These are the activations of a small neural network, seen along a few directions. Each row is one input.
In each table, some parts of the input vary, and every possible input appears once, in random order.
Descriptions start from the smaller parts, as in this example, which fits no table here: one of 2 separate values, together with either a single point or one of 11 places along a line or (one of 4 places along a line, together with one of 5 places around a ring).
Shared parts are said once, and a part with two or three values counts as separate values.

Other details of the inputs shift rows strongly along two fixed directions, in all tables alike. That doesn't count.

A family of inputs:
x1: [ 29   8  42 -13  11 -14   2  11   5  27 -29   1 -23  -1 -28  -1]
x2: [ -7 -32 -36 -10 -17  16  -1 -83 -17 -50   3  11  12  11   1 -24]
x3: [ 14  10   5  -5  -8 -25  39  35  11  14 -18  -3 -29 -39   5   0]
x4: [ 13  36   0  -7   0  19  12  13   4  31   0   6 -33 -17  -3 -27]
x5: [ -5 -31 -37 -13 -11  18   0 -84 -17 -50   3   3  11  12   7 -27]
x6: [-35 -58 -53  36 -14 -29  -5 -74 -28 -72 -24  -9  43  32  44  33]
x7: [  3 -53 -39  -1 -14  -9 -12 -54 -27 -26 -21 -20   0  26 -19  16]
x8: [-34 -28 -49  -5 -20  24   4 -68 -21 -31   0  -1   3   5 -11 -12]
x9: [ 16  36  17 -24  13  12   7   2  20  17   5  22 -10 -25  -9 -24]
x10: [ -6  37   1 -20   3  19  12  11  10  32   4   4 -21 -27 -17 -18]
x11: [  3 -46 -21  -5 -23  27  18 -51  -9 -51  -6 -17  16  35  -1  28]
x12: [ 11  16  22 -31 -20  20  31  37   8  25   7 -16  -8   1 -19  17]
x13: [-23 -86 -48  39   0  -5 -37 -74 -26 -64  -1 -16  42  44  17  23]
x14: [  0  10  11 -16 -14 -27  39  34   9  16  -9  -9 -17 -46  -1  -3]
x15: [-30 -25 -51 -11 -11  25   4 -71 -20 -30   2 -15   0   7   0 -13]
x16: [ 35  -2   8  -9   0   2   3  35   2  37 -15  -7 -12 -16 -18  -2]
x17: [ 32  18  40 -28  -5  16  27  26  10   7  10  -1   3  -3 -15  12]
x18: [ 22  12  28 -15   1 -32  34  23  14   0  -7   5  -7 -47   5 -10]
x19: [ 32   1   7 -14  -6  22   2  51   5  18 -17  -8 -12 -20  -4  -2]
x20: [ 39   5  30 -24   5  16  -2  38   5   1  -5   0  10 -30  -7  -9]
x21: [ 25  14  17 -21 -15  22  31  39  10  23  -2  -9 -19   8 -13  21]
x22: [ 42   2  31 -19  10  -4  -1  22   3  20  -4   1   9 -26 -21 -10]
x23: [ 16  19   8 -23 -18  17  22  49   8  19  -4 -17   9  -6 -23   3]
x24: [  0  37   6 -17  -4  18  12  12   1  32   9  -1 -23 -22 -10 -31]
x25: [-11 -51 -32 -13 -18 -11 -11 -54 -27 -23 -12 -26  10  19 -25  12]
x26: [-12 -33 -37 -12 -12  18  -1 -83 -12 -50  -1  15  14   8  -3 -19]
x27: [-83  26  79 101  82 -85 -99  85  13  26  81  28  33  72  54  51]
x28: [ 40   4  23 -12   1  22  -1  41  12   7 -18  -4  -1 -24  -4  -5]
x29: [ 12  34   1  -5  -6  17  11  13   4  30   0  15 -32 -18 -10 -25]
x30: [-21 -30 -56   5 -15  25   2 -69 -19 -34  -8   5  -7  11  -4  -9]
x31: [ 40  12  38 -22   8 -21  -6  12   0  20  -7   0  -4 -15 -32  -4]
x32: [-102  -22    5   98   42  -37  -98   70    1  -15   79   -2   55   66
   75   55]
x33: [ -2  35   6 -14 -10  16  12  13   1  32   9   8 -23 -24 -16 -28]
x34: [ 23  12  20  -2  -4 -26  34  25  21   5 -19   1 -19 -42   8  -5]
x35: [ 38  20  19  -9  -6  21  19  41  16   6 -14  -6  10  -4 -17   2]
x36: [ 41  11  30 -10   4 -15  -7  14   6  26 -19  -4 -15 -10 -29   0]
x37: [ 16  33  13  -8   1  16   6   5  21  22  -5  24 -21 -21 -10 -25]
x38: [ 22  36  14  -9   3  16   6   4  17  22  -2  12 -23 -16   1 -32]
x39: [ -7 -32 -43   4 -20  22  -1 -81 -11 -44  -9   7   1  14   4 -20]
x40: [ 20  36  12 -13  10  18   7   2  22  23  -4  12 -23 -19   1 -25]
x41: [ 16  36  10 -11  10  18   7   3  25  23  -7  17 -21 -22  -7 -20]
x42: [ 19   5  26 -17   7 -13   8  21  -2  38 -27  -2 -31   2 -29   3]
x43: [ -8 -49 -28  -5 -13   1  -9 -26 -18 -10  -4 -23  20   6 -12   6]
x44: [-93  57  52 105  83 -56 -98  85  33  25 109  41  32  58  87  29]
x45: [-58 -77 -82  43 -20 -30  -9 -82 -44 -80 -20 -15  42  48  50  44]
x46: [ 38  22  26 -20  -2  15  19  38   9   1  -1  -2  20 -10 -20  -2]
x47: [-23 -36 -46  -9 -33 -18  24 -47 -30 -35 -33 -19  25  -2  14  18]
x48: [  8  36  -4 -10   7  20  12  12  13  31  -4  11 -31 -22 -11 -15]
x49: [  4   6  32 -28   3 -15   9  20  -3  39 -18  -9 -20  -4 -36   0]
x50: [-84  30  29 118  54 -47 -83 123  22  16  86  12  46  85  72  65]
x51: [-34 -57 -45  23 -10 -34  -5 -76 -35 -77 -12  -5  54  26  41  28]
x52: [ 11  36  -2 -12   8  21  12  11   9  32  -1   5 -33 -19  -3 -20]
Each input here is: one of 4 places along a line, together with either one of 2 separate values or one of 5 places around a ring or one of 6 places along a line.
Changing only the place on the line of 4 turns x41 into x9. The same change can be made to x35. Which row results?
Answer: x46
Changing only the place on the line of 4 turns x31 into x25. The same change can be made to x2. Which row results?
Answer: x33
List by row number the other rows that have the place on the line of 4 in common with x50.
Answer: x3, x4, x7, x16, x19, x21, x29, x30, x42, x45, x48, x52
Which other rows does x34 become when the choice among 2 separate values takes its other values? List them by row number.
Answer: x6

A family of inputs:
x53: [ 11  83  56  -2  38  23 -39  59  26  70  41  33 -14 -10  -5 -35]
x54: [-15 -64 -35   5 -21 -24  23 -43 -27 -67 -34 -27  34  16  34  42]
x55: [ 27  38 -13 -40 -14  16  58  -8  14   9 -45  12 -30 -72   9 -40]
x56: [-23 -33 -26  28  -4 -32  -2   7 -13 -19 -22 -16  14   2  41  32]
x57: [  0 -65 -16 -13  -4  22 -31 -60 -28 -49  -5 -20  49  57 -26  27]
x58: [  6  42  16  -1   4 -44  21  -2   7  34 -12  23 -28 -32  -6 -18]
x59: [ -1 -63 -19  13 -18 -51   6 -65 -30 -64 -27 -11  39  21   7  25]
x60: [-33 -38  49  51  45 -58 -67  13   2 -20  37   6  35  54  20  41]
x61: [ 51  20  24 -47   9  16  14 -41  15  19 -17  19 -40 -54 -32 -60]
x62: [-11  41   3  -8  -2 -16  37  21  12  31 -21  10 -30 -37  21  -3]
x63: [-24  82  65  23  50  -5 -54  80  22  82  54  27 -15  25  -2  -5]
x64: [ 47  38 -12 -42 -22  80  35  -3  19  16  -4  14 -34 -27 -25 -46]
x65: [ 19  37 -22 -47 -36  50  59  12   9   9  -8   3 -23 -64 -11 -42]
x66: [ -4  18 -28 -39 -41  34  58  -1   0  11  -9 -13 -25 -35 -16 -18]
x67: [ -6 -32 -25  30  -5  35 -24  12  -3 -18  15 -18  14  47   0  25]
x68: [-11 -56 -41 -15 -39  13  33 -15 -21 -56  -3 -39  38  15   4  35]
x69: [  7  42   5  -8  -6  47  13  26  19  33  16   6 -33  10 -16 -13]
x70: [-32 -34 -38  20 -21   2   0  25 -11 -20  14 -30  24  12  19  28]
x71: [-39   7  35  59  50 -18 -93  66   3  30  50   4  33  61  12  33]
x72: [-36 -11  53  69  61 -62 -84  54   9  19  44  12  12  38  22  27]
x73: [  9 -54 -34  10 -17 -43   2 -55 -29 -36 -37  -8  13  -2  -3   7]
x74: [ 11  24  39 -16  26 -17  -7  -9  11  37   5  17 -41 -16 -24 -26]
x75: [  3 -63 -36   5 -22  43  -1 -39 -15 -63   4 -27  35  59  -8  39]
x76: [ 45  40   0 -33 -10 -12  42 -32  10  13 -35  24 -27 -68 -16 -55]
What is each input in this table made of?
Answer: one of 4 places along a line, together with one of 6 places around a ring
Changing only the place on the ring of 6 turns x56 into x72. The same change can be made to x54. Which row results?
Answer: x60
Which other rows does x53 become when the place on the line of 4 takes its other values? List them by row number.
Answer: x57, x63, x71
A walk changes only the place on the ring of 6. It starts at x62 and steps to x66. List the rest of the walk in order.
Answer: x69, x63, x74, x58
A walk changes only the place on the line of 4. It starts at x65 and steps to x66. List the rest of the walk in order.
Answer: x70, x68
